Each row below holds a small network's activations on one input, seen along a few directions.
In each table, some parts of the input vary, and every possible input appears once, in random order.
Descriptions start from the smaller parts, as in this example, which fits no table here: one of 4 places along a line, together with either a single point or one of 9 places along a line or (one of 2 separate values, together with one of 8 places around a ring).
Shared parts are said once, and a part with two or three values counts as separate values.
In the rows, 128 means zero.

A family of inputs:
x1: [136 118 114 102 147  65 105 125 134 118 156]
x2: [115 149 141 122 113 165  82 130 177 114  91]
x3: [123 125 100 100 141  70 100 111 128 112  99]
x4: [127 125 150 147 136 188 145 108 120 163 140]
x5: [138 155 181 196  19 121 121 119 159 111 147]
x6: [127 160 133 121 175 216 149 149 104 151 144]
x7: [130 124 150 137 120 165  79 135 161 107 137]
x8: [139 105 129 108 162  94 178 107  97 163 147]
x9: [110 118 144 173 135 182 146 129 142 137 140]
x10: [124  93 120 139 158  91 176 117 106 129 145]
x11: [126 144  92 108 102 193  86 157 164 115  72]
x12: [128 113  78  81 138  92 103 155 115 114  73]
x13: [153 129 105  99 199 122 179 130  70 140 140]
x14: [115 136 154 159  47  28 144 120 116 119 162]
Question: What do these inputs look like to the network?
Answer: one of 2 separate values, together with either a single point or one of 6 places along a line
Question: Change only the choice among 2 separate values in x3. List by row number the other rows that result.
Answer: x2

A family of inputs:
x15: [122 113 155 126 190 195 129 116 114 147 155]
x16: [122 145  81 104 145 213 125 153 117 134  74]
x17: [128 107 133 136 195 208 139 125 141 139 155]
x18: [116 130 146 154  84  92  99 102 176 118 112]
x19: [126 121 126 125 134  48 201 108  63 141 161]
x20: [131 169 165 178  46 146 100 131 161 101 138]
x21: [147 121 124 122 132  50 204 106  72 147 159]
x22: [135 112  90  86 178  74 105 140 116 116 129]
x23: [128 157 144 188  40 152  96 140 166 104 138]
x24: [123 153 106  98 154 206 130 152 121 130  64]
x25: [115 101 132 167  85 105  94 117 184 107 109]
x26: [119 129  90  99 148 218 136 163 132 121  71]
x27: [125 142 153 188  48 161  97 146 170  84 131]
x28: [135 116 105 137 137  53 196 128  77 160 155]
x29: [138 102  92  89 181  76 108 145 125 111 129]
x30: [122 117 111  75 172  63 110 128 103 109 139]
x31: [142 142 114  87 141 202 125 146 109 146  68]
x32: [116 136 110  94 143 202 118 154 103 140  71]
x33: [119 117 130 137 193 202 135 124 135 149 155]
x34: [135 161 178 156  30 141 100 134 153 113 148]
x35: [119 166 174 164  31 137 100 136 153 110 148]
x36: [149 120 106  73 168  65 113 120 107 115 135]
x37: [134 103 115 139 148  55 196 134  82 150 148]
x38: [140 127 105  85 181  67 111 129 117 114 126]
x39: [106 125 150 145  68  85 100 102 161 126 126]
x40: [117 115 122 166  76  99  92 108 177 125 116]
x41: [125 125 150 137  63  86 104  99 167 132 128]
x42: [141 117 158 121 189 195 136 116 126 152 153]
x43: [125 127 151 131 199 195 141 120 138 147 149]
x44: [141 128 122 132 142  50 200 116  76 152 151]
Question: What do these inputs look like to the network?
Answer: one of 5 places along a line, together with either one of 2 separate values or one of 4 places along a line
Question: The inputs of x29 and x22 match in every part but the place on the line of 5. If x26 is changed in the same way as x29 into x22, which row does it become?
Answer: x16
Question: List by row number the other rows that have the place on the line of 5 in common with x43.
Answer: x18, x20, x24, x38, x44

A family of inputs:
x45: [129 123 165 172  94 163 102 116 174 124 159]
x46: [138 113 110 130 146  31 210 117  67 151 152]
x47: [138 126  89  82 183 152 148 152  83 135 105]
x48: [120 154 124 150  78 192 101 150 160 114  89]
x49: [124 144 124 128  66 137  74 130 173 104  79]
x50: [128 112  92  64 168  95 122 144 107 125  93]
x51: [133 128 126 103 206 181 170 124  84 161 136]
x52: [111 139 160 168  97 220 122 130 152 133 127]
x53: [127 154 167 180  23  83 135 119 140 122 162]
x54: [122 104 105  92 187  59 125 122 114 121 142]
x55: [126 131 145 154  77 105  66 114 174 104 132]
x56: [140 108 129 111 210 118 161 117 108 143 160]
Question: What do these inputs look like to the network?
Answer: one of 2 separate values, together with either a single point or one of 5 places around a ring
Question: The inputs of x47 and x48 match in every part but the choice among 2 separate values. If x50 is changed in the same way as x47 into x48, which row does it become?
Answer: x49
Question: Change only the choice among 2 separate values in x54. List by row number the other rows that result.
Answer: x55
Question: Change only the choice among 2 separate values in x45. List by row number the other rows that result.
Answer: x56

A family of inputs:
x57: [114 131 156 184  51 155 111  96 184 134 101]
x58: [136 111  86  79 168 106 133 138 115 138  90]
x59: [125 150 125 109 147 161 173 151  77 140 124]
x60: [129 138 118  65 177 172 141 148  94 134 104]
x61: [137 140 154 131 141 157 184 136  82 144 159]
x62: [109 147 139 160  38 124  58 149 186  80 114]
x63: [131  96 110 101 193 101 114 115 129 131 123]
x64: [139 169 186 167  51 209  99 114 154 136 130]
x65: [112 137 139 173  46 143  69 148 199  86 104]
x66: [123  85 103 110 197 129 119 112 133 141 119]
x67: [123 157 138 180  60 212  75 147 195  93 113]
x68: [124  89 125 153 173 117 146 108 144 147 162]
x69: [124 112  82 129 146 119 169 137 101 151 103]
x70: [129 123 145  87 205 170 118 129 108 132 140]
x71: [137 114 123 145 129  91 178 124 104 142 146]
x72: [120 153 147 144  33 125  48 154 171  76 131]
x73: [119 105 118 103 202 159 118 119 122 136 127]
x74: [143 136 138 121 120  78 169 127  86 127 166]
x75: [144 138 103  57 161  90 126 140  99 120 107]
x76: [132 113 134 133 159  70 134 111 129 128 174]
x77: [122 121  92  80 175 161 139 140 107 142  92]
x78: [130 121  91 123 140  94 163 141  97 142 107]
x79: [112 133 130 185  58 175  80 141 209  94  99]
x80: [140 126 125  76 184  83 106 119 112 114 143]
x81: [134 112 112  92 187  82 108 115 119 121 129]
x82: [131 100 133 143 165  90 141 111 138 138 168]
x83: [139 126  89  71 163  88 127 138 107 128  93]
x84: [114 136 165 171  39 128 103 103 176 129 107]
x85: [118 134  99 122 148 149 172 144  90 146 112]
x86: [123 150 176 142  26 111  83 109 149 116 132]
x87: [132 130 167 129 177 161 145 127 117 142 181]
x88: [114 143 167 159  32 110  91 103 162 121 115]
x89: [121 114 141 145 177 149 147 117 131 145 171]
x90: [139 124 124 136 124  74 172 124  94 133 152]
x91: [142 168 160 168  59 227  63 158 175  94 129]
x92: [128 100  77  87 172 131 137 134 118 147  85]
x93: [124 156 165 181  54 192 107 103 171 134 113]
x94: [133 133  94 114 135  76 155 140  89 132 111]
x95: [130 107 116 153 138 115 184 121 108 151 141]
x96: [137 146 108 100 130  79 155 142  81 125 126]
x97: [127 127 131 147 142 144 186 128  96 148 149]
x98: [138 126 146 117 156  73 131 116 119 122 187]
Question: What do these inputs look like to the network?
Answer: one of 6 places along a line, together with either one of 2 separate values or one of 5 places around a ring
Question: The inputs of x76 and x82 match in every part but the place on the line of 6. If x88 is changed in the same way as x76 into x82, which row does it become?
Answer: x84
Question: The inputs of x81 and x73 match in every part but the place on the line of 6. If x83 is changed in the same way as x81 into x73, which row does it become?
Answer: x77
Question: Change only the choice among 2 separate values in x62. List by row number the other rows that result.
Answer: x88
Question: List by row number the other rows that have the place on the line of 6 in common with x91.
Answer: x59, x60, x61, x64, x70, x87

A family of inputs:
x99: [137 115 124 114 147  78  99 117 142 112 140]
x100: [120 117 133 130 124  90  90 119 151 108 137]
x101: [125 144 138 174  35  89 122 123 153 113 120]
x102: [130 142 150 175  47  98 144 125 128 132 150]
x103: [122 127 151 174  82 136  99 109 176 118 135]
x104: [138 110 105  85 163   5 199 105  54 155 151]
x105: [132 135 152 141 147 175 149 131 121 137 151]
x106: [128 125 162 176  95 146 122 111 148 134 164]
x107: [128 129 153 149 114 187 128 128 138 135 143]
x108: [120 124 144 150 100 118  94 115 168 112 136]
x109: [119 125 121 104 142 137  95 139 142 113 116]
x110: [122 134 142 145 102 177 105 127 164 121 114]
x111: [139 130 113 116  87  35 123 127 120 108 120]
x112: [137  92  93  80 242  90 193 132  68 161 145]
x113: [133 149 151 163  78  87 162 124 113 135 160]
x114: [123 134 121 132  67  46 115 131 128 103 115]
x115: [137 121 108  91 165 127 105 139 134 119 119]
x116: [121 130 135 127 114 164  97 137 160 121 113]
x117: [127 139 138 133 130 225 131 138 123 138 111]
x118: [122 138 132 152  48  75 115 129 146 108 120]
x119: [130 143 135 126 162 214 153 140 106 137 120]
x120: [137  90 115  93 231  41 185 101  73 161 169]
x121: [119 137 104  93 154 183  98 150 128 124  86]
x122: [135 134  90  83 176 175 109 150 120 130  88]
x123: [128 132 161 162 133 129 144 108 131 133 177]
x124: [120 141 120 112 131 205 101 145 144 130  84]
x125: [123 145 128 129 119 216 109 136 148 129  85]
x126: [132 101  66  76 247 137 199 146  60 160 116]
Question: The inputs of x104 and x126 match in every part but one. If x113 is changed in the same way as x104 into x126, which row does it become?
Answer: x119
Question: What do these inputs look like to the network?
Answer: one of 4 places along a line, together with either a single point or one of 6 places along a line
Question: Start at x119 and move only the place on the line of 6, one step at a time. The first step leads to x117. Which rows follow, in order?
Answer: x125, x124, x121, x122
Question: List by row number the other rows that have the place on the line of 4 in common with x115.
Answer: x105, x107, x109, x110, x112, x116
Question: Start at x111 and move only the place on the line of 6, one step at a time. The first step leads to x114. Which rows follow, in order?
Answer: x118, x101, x102, x113

A family of inputs:
x127: [117 119 113 116 143 165  86 133 172 127  89]
x128: [137  93  89  83 244 108 153 137 107 131 160]
x129: [127 145 151 142  92  87  87 114 153 108 154]
x130: [115 106 134 149 148 192 121 122 144 138 126]
x131: [128 144 113 162  81 162 150 133 133 150 100]
x132: [126 136 163 133 125 148  87 122 164 118 151]
x133: [111 125 115 143  74 112 132 130 152 132  92]
x134: [128 129 101  56 224 150 176 125  58 155 113]
x135: [127 146 105 122  80 105  83 145 151  88  84]
x136: [138 113  90  32 225 116 146 123  79 146 110]
x137: [139 162 115 153  57 168 138 150 127 120  93]
x138: [137 114 105  61 180  61 187 129  51 161 108]
x139: [132 161 152 153  56 160 131 146 121 120 139]
x140: [126 108 102 106 241 143 183 138  85 139 164]
x141: [154  91  80  96 206  38 149 135  95 130 162]
x142: [140 134 168 178  98 140 158  98 128 147 163]
x143: [126 144 164 157  66 103 128 114 147 123 158]
x144: [124 144 119 136  51 123 125 148 145 102  85]
x145: [130 122 166 165  93  90 139  93 147 132 157]
x146: [131 115 163 138 154 142  96  99 169 127 149]
x147: [115 106 114 143 117  84  93 110 152 115 123]
x148: [121 128 119 135 135 204 115 138 151 141  95]
x149: [113  99 127 131 156 154  93 117 166 124 120]
x150: [137 154 164 169  72 150 143 118 129 139 163]
x151: [150 106  84  44 191  51 141 125  68 145 111]
x152: [130 144 115 118 111 162  81 151 161  99  83]
x153: [120 144 150 119 109 153  73 150 151  98 128]
x154: [131 120 111 136 200 101 215 139  66 152 165]
x155: [133 119 171 153 148 182 124 103 147 140 156]
x156: [137  95 103 116 195  49 197 138  84 146 162]
x157: [118 120 129 175  95 149 154 119 123 146 132]
x158: [131 139 108  85 186 110 206 129  38 169 113]
x159: [118 125 100 127 104  96  88 125 159 117  90]
x160: [135 124 151 149 119  74  97  91 156 118 153]
x161: [137 154 119 136 102 199 107 154 142 113  89]
x162: [128 151 155 136 100 190 100 151 134 113 134]
x163: [106 103 130 159  89  98 138 115 142 129 126]
x164: [120 151 140 125  80  99  73 141 143  89 131]
x165: [131 141 167 148 118 185 112 125 144 132 157]
x166: [116 146 154 137  52 116 115 145 137 102 133]
Question: What do these inputs look like to the network?
Answer: one of 5 places around a ring, together with either one of 2 separate values or one of 6 places around a ring
Question: The inputs of x157 and x149 match in every part but the place on the ring of 5. If x158 is changed in the same way as x157 into x149, which row does it become?
Answer: x136
